These are the activations of a small neural network, seen along a few directions. Each row is one input.
Each table varies a few parts of the input and shows all the possible inputs, shuffled.
Descriptions start from the smaller parts, as in this example, which fits no table here: ring(8) and (point or (values(2) and line(4)) or ring(9)).
Shared parts are said once, and a part with two or three values counts as separate values.
In the rows, 128 means zero.

Rows:
R1: [114 128 100 107 112 156 140 149 125  81  94 104 108  97 102 135]
R2: [138  95 126 160 162 118 126 112 125 156 171 124 147 141 167  97]
R3: [118 133 104 113  96 146 145 150 136  93  94 104 118 103  87 147]
R4: [131 112 175  97 135  90  91 122  91 177 167 158 152 165 187 125]
R5: [130 158 118 130 108 137 123 153 145  80  84 130 102  96  88 154]
R6: [107 158 110 130  94 136 155 137 149 103  87 137 108 110  73 174]
R7: [149 132 151 176 163 115 115 108 142 162 161 149 133 131 152 117]
R8: [120 126  95 103 100 170 145 134 118  80  95  95 103 124  98 112]
R9: [141  92 121 154 155 125 135 108 121 157 174 120 143 159 164  88]
R10: [112 140 156  25  77 119 113 150  95 106  96 140 140 126 105 151]
R11: [130 140 144 173 174 104 127 104 149 174 158 150 128 145 150 135]
R12: [145 122 135 168 158 122 119 109 140 166 157 126 154 139 163 101]
Q: Changing only one part turns R12 into R3. The same change can be made to R4. Which row results?
A: R10
Q: What is each input in this table made of?
A: values(2) and (point or line(5))
Q: Change only the values(2) part in R1. List by row number the other rows that result.
A: R2

Rows:
R13: [131 154  87 145  83 207 139 196 147  56  56  80  74  44 106 169]
R14: [155 106 183 124 120 101 130  93 114 220 201 180 201 180 183 101]
R15: [126  82 142 170 164  90 146  68 121 227 213 155 211 164 156  82]
R16: [197  98 152 239 165 149 121 117 138 210 215 110 107 154 199  94]
R17: [112 117 122 161 189  60  88 103 131 137 143 131 139 150 140 113]
R18: [ 81 145  84  80  81 153 156 149 115  68  59 121 136  69  21 146]
R19: [135 147 113 115 135 174 140 129 122  93 109  93  45 147  98 118]
R20: [128 128 166 117 146  77  65 114 118 133 132 153 153 142 187 125]
R21: [ 78 131  92  89 120 127 177 106 132 110 103 132 144 141  84 134]
R22: [133 192 153 101  91 179 166 142 174 114  86 156  93 119 154 194]
R23: [162  99 115 169 190  94 108 121 147 107 162 114 116 158 155  83]
R24: [ 98 135 127  26  52 126  99 198  79  62  58 110 118  69  54 176]
Q: What is each input in this table made of?
A: values(3) and line(4)
Q: Change only the values(3) part in R24. List by row number the other rows that result.
A: R13, R18

Rows:
R25: [128 134 175  97 161  89 101 114 118 151 154 167 141 161 184 127]
R26: [143 130 122 208 159 127 148 102 156 169 160 128 132 125 133 122]
R27: [132  81 153  89 146 108 105 115  80 164 177 140 161 164 193  87]
R28: [114 150 135  47  81 133 118 170 107  83  78 133 116 101  87 158]
R29: [134  94 160  91 136 109 100 119  81 171 169 131 162 161 188  98]
R30: [153  98 111 196 171 133 135 102 142 153 175 104 131 149 165  83]
R31: [104 138 122  34  73 147 122 167  93  68  69 116 113 109  89 154]
R32: [128 131 168 102 123 106 114 116 100 185 156 165 161 149 151 133]
R33: [126 151  85 151 119 157 147 146 167  68  75 103  96  80  77 144]
R34: [122 131 167 107 118  96 115 121 107 192 158 166 158 147 147 143]
R35: [131 167 102 176 116 136 148 131 179  94  87 132 102 105  84 161]
R36: [140 132 124 208 152 123 148 103 168 175 160 133 130 134 130 131]
R37: [132 115 172  97 122 108 106 118  95 181 161 158 154 154 158 122]
R38: [152  81 106 193 180 133 137 109 137 152 180 103 134 158 172  70]
R39: [116 167 154  75  79 116 114 155 117 108  87 162 124 123  99 175]
R40: [131 101 164  94 130 113 101 121  89 172 168 145 163 151 173 112]
R41: [148 109 116 199 166 136 141 105 151 158 175 113 137 143 154  95]
R42: [149 131 128 198 192 110 125 100 174 136 154 138 110 145 158 118]
R43: [ 93 129 104  23  72 157 135 170  81  61  65 101 103 107  86 147]
R44: [109 153 148  60  88 120 119 155 116  90  87 146 128 100  93 168]
R45: [102 134  60 121  99 178 154 153 134  44  61  67  84  95  64 128]
R46: [128 154 100 164 122 141 151 129 176  76  87 121 106  90  79 153]
R47: [146 118 124 206 157 127 139 105 152 168 165 120 129 135 136 108]
R48: [111 142  72 136 110 168 148 150 153  52  66  81  95  86  73 134]
Q: Changing only one part turns R36 into R34. The same change can be made to R30. Which row results?
A: R29
Q: What is each input in this table made of?
A: values(2) and (point or line(5) or line(6))
Q: Change only the line(5) part in R31. List by row number the other rows that result.
A: R28, R39, R43, R44

Rows:
R49: [110 149 131  55  83 136 129 172 107  90  84 119 110 103  85 157]
R50: [124 144 112 139 120 135 139 125 156  97 105 122 115 118 101 134]
R51: [121 141  88 177 145 145 154 122 169 102 107 107 116  96  99 138]
R52: [143 117 105 193 168 143 138 118 157 135 152 111 122 121 138 112]
R53: [101 138 133  46  81 134 114 138  97 115  92 136 136 137 103 138]
R54: [102 137 136  34  67 142 121 171  89 101  85 126 117 103  89 156]
R55: [130 101 177  94 138  98 102 118  77 188 183 151 164 157 192 111]
R56: [122 120 156  82 116 113 109 134  95 140 143 155 157 141 147 121]
R57: [138 109 174 108 147  95 100 120  87 186 184 152 155 168 178 112]
R58: [142 118 136 151 155 126 132 122 146 131 152 123 120 124 151 124]
R59: [135 117 171 131 149  98 110 109 116 190 178 156 163 155 192 114]
R60: [122 150 113 111  98 140 127 145 140  81  76 126 112 106  88 157]
R61: [135 143  76 169 109 159 147 138 161  71  85  92  98  97  76 140]
R62: [113 143 133  65 104 121 118 145 114  92  97 132 134 112 102 138]
R63: [136 114 101 202 169 140 151 119 164 137 147 103 117 124 140 117]
R64: [157 110 122 225 181 117 134  80 153 194 187 131 149 153 161  95]
R65: [124 125 155  78 131 114 122 144 104 144 143 134 132 140 152 134]
R66: [128 133 144 110 135 119 119 131 115 149 134 144 129 150 153 133]
R67: [117 137 118 107 119 131 121 144 134  87  99 123 113 114 120 136]
R68: [122 153 111 136 112 151 146 141 154  95  85 115 101  99  79 157]
R69: [153 105 158 155 168 103  98 102 109 181 179 149 145 162 181  99]
R70: [117 145 123  86 109 124 127 140 121  95  93 132 120 121 116 145]
R71: [157  98 121 235 176 120 141  85 156 191 190 125 150 149 161  90]
R72: [145 117 137 126 147 118 117 124 122 133 141 137 124 140 152 115]
R73: [147 103 137 196 185 118 130  94 142 178 189 121 129 147 182  92]
R74: [131 144  92 160 101 153 146 133 160  71  86 112 103 105  74 138]
R75: [103 137 131  60  81 124 127 143 103 106  97 143 139 132 107 140]
R76: [122 130 101 157 138 143 145 129 156  82 114 108 105 102 106 126]
R77: [140 116 118 173 164 136 143 117 152 129 153 115 111 128 146 109]
R78: [114 153 123  90  79 138 130 155 128  84  76 135 123 112  93 167]
R79: [106 145 130  60  71 142 130 151 100  96  76 135 130 116  83 165]
R80: [116 119 155  63 110 118 105 141  80 159 140 145 141 152 146 129]
R81: [128 140  79 177 108 158 163 141 169  88  88  95 104  97  69 133]
R82: [129 136  80 187 141 149 155 114 170  94  98 100 116 106  91 120]
R83: [147 115 154 184 172 106 126  90 138 199 189 138 142 151 176 108]
R84: [135 105 177  84 131 102  90 113  65 198 179 157 167 171 179 106]
Q: What is each input in this table made of?
A: line(4) and line(9)
Q: Changing only the line(9) part turns R60 into R78. The same change can be made to R69. Which row results?
A: R59
Q: A walk changes only the line(4) part. It starts at R61 and steps to R51. List the rest of the walk in order.
A: R52, R64

Rows:
R85: [131 147 106 115 108 150 134 153 151  63  84 109  92  93  88 145]
R86: [122 134 170  48 105 106  99 150  99 125 118 158 149 138 142 142]
R87: [113 142 166  54  99 104 100 147 101 132 117 166 146 130 132 155]
R88: [106 102  67  77  80 183 152 161  91  61  79  57 102 123  82 102]
R89: [137  75 146 121 164 118 110 108  84 171 185 125 153 152 191  81]
R90: [106 152 167  55  96  99 105 145 100 135 107 167 144 125 126 165]
R91: [136 108  81 199 195 150 143 111 171 100 143  81  97 131 159  82]
R92: [134  97 151 122 135 119 125 117  96 193 186 135 166 141 160 105]
R93: [140  88  75 193 170 160 146 115 147 100 139  72 113 114 140  80]
R94: [112 166 106 113  98 141 140 151 154  84  66 130  95  95  73 172]
R95: [132 131 166  50 106 106  94 150  98 125 127 153 138 130 139 138]
R96: [150 153 104 248 147 127 152 106 188 146 136 134 115 123 103 135]
R97: [149 131  90 227 183 127 152  98 188 116 143 117 109 135 136 115]
R98: [148 137 173 178 140  95 120 101 134 206 178 175 152 163 161 143]
R99: [105 172 113 118 102 140 144 141 145  81  67 124  96  94  64 179]
R100: [145 113 161 157 173  94 116  90 132 181 183 162 147 173 190 114]
R101: [104 155 172  52  96 100 104 139 100 143 110 163 138 130 122 179]
R102: [147 129 166 157 131 106 126 103 119 206 172 158 171 141 149 130]
R103: [136  90 151 129 186 112 106  97 108 165 186 132 142 172 213  78]
R104: [126 148 107 115 111 143 144 150 153  58  76 116 108  99  87 142]
R105: [136 105  89 197 135 162 157 116 159 125 138  87 131 107 108 100]
R106: [145 141 107 228 131 143 152 111 175 148 129 118 128 105  93 132]
R107: [101  92 130   5  76 141 107 158  31 135 127 106 142 161 141 100]
R108: [112 163 108 114 106 146 142 155 150  74  74 127  97  97  75 159]
Q: What is each input in this table made of?
A: values(2) and (point or line(5) or ring(6))
Q: Changing only the values(2) part turns R99 into R101. The same change can be made to R88. Which row results?
A: R107
Q: Change only the values(2) part in R86. List by row number the other rows that result.
A: R104
